A small network was shown many inputs. Here are its activations along a few directions, one row for each input.
Each table varies a few parts of the input and shows all the possible inputs, shuffled.
Descriptions start from the smaller parts, as in this example, which fits no table here: line(4) and (point or ring(11) or (values(3) and ring(5))).
Shared parts are said once, and a part with two or three values counts as separate values.
In the rows, zero is written as 128.

Other details of the inputs vary at random and push rows far along three fixed directions, the same in every table; ignore that.

Rows:
r1: [129 113 146 113  82 116 119 118 102 121 132]
r2: [192 126 102 121 162  99 121 120 131 158 158]
r3: [136 117 177 115 112  95 139 121 117 128 165]
r4: [123 119 152 121  57 134 117 105 101 111 117]
r5: [125 133 143 107 127 124 118 134 121 110 117]
r6: [101 141  95 146 123 157 131 134 141 121  93]
r7: [111 123 167 125 134 109 143 131 132 125 144]
r8: [153 131 112 115 225 101 138 127 142 155 153]
r9: [119 131 199 135 124 100 145 153 148 134 175]
r10: [106 118 138 121 139 123 130 137 126 122 133]
r11: [178 121  55 106 146 130  91  96  97 145 113]
r12: [129 126 129 131  85 128 127 135 120 124 130]
r13: [ 89 140 131 140 150 159 138 122 141 114 100]
r14: [101 132 157 140 155 122 168 159 157 124 152]
r15: [119 129 121 132 145 149 127 113 129 120 108]
r16: [124 128 105 140  58 169 111 112 116 110  91]
r17: [170 144  47 130 147 151  99 104 124 150  95]
r18: [149 131 143 121 155 107 110 117 124 145 145]
r19: [159 131  58 132 180 141 123 129 133 143 116]
r20: [ 83 146 160 151 167 142 160 158 168 126 132]
r21: [ 72 148 130 156 160 161 157 155 167 121 102]
r22: [ 95 116 153 124  90 129 127 130 115 110 122]
r23: [181 124 123 117 144  93 127 133 120 151 174]
r24: [101 144 144 146 183 127 150 155 167 139 136]
r25: [ 96 132 154 134 148 130 133 132 138 124 119]
r26: [104 138  95 136 111 170 105 106 116 114  72]
r27: [106 128 132 138 111 136 142 150 131 118 129]
r28: [190 119 159 113  97  70 110 124 112 155 186]
r29: [169 148 100 130 207 118 126 126 152 164 147]
r30: [ 92 134 135 145 104 147 151 140 144 111 117]
r31: [128 117 160 128  78 109 129 147 117 122 156]
r32: [132 113 153 111 136 103 133 133 118 130 157]
r33: [ 81 129 120 141 167 155 155 130 151 110 101]
r34: [113 126 121 137  71 141 120 135 119 115 112]
r35: [105 127 175 128 136 117 143 133 134 126 139]
r36: [128 107 142 115 115 121 134 127 113 117 143]
r37: [140 136  80 126 192 128 109 113 133 147 107]
r38: [139 122 144 134 102 127 136 130 133 127 139]
r39: [188 103 120  99  93  99 102  99  89 138 150]
r40: [121 127  78 133 110 170 109  97 113 114  69]
r41: [137 120  90 135  75 152 117 120 112 115 102]
r42: [162 137 131 109  73 117 105 135 111 120 127]
Description of these inputs: values(2) and (point or (line(4) and line(5))).
Changing only the values(2) part turns r36 into r19. The same change can be made to r33. Which row results?
> r2
Changing only the values(2) part turns r10 into r31. The same change can be made to r8. Which row results?
> r14
Start at r9 and move only the line(4) part, one step at a time. The first step leads to r20. Which rows follow, in order?
> r29, r16
Start at r18 and move only the line(4) part, one step at a time. The first step leads to r26. Which rows follow, in order?
> r13, r15
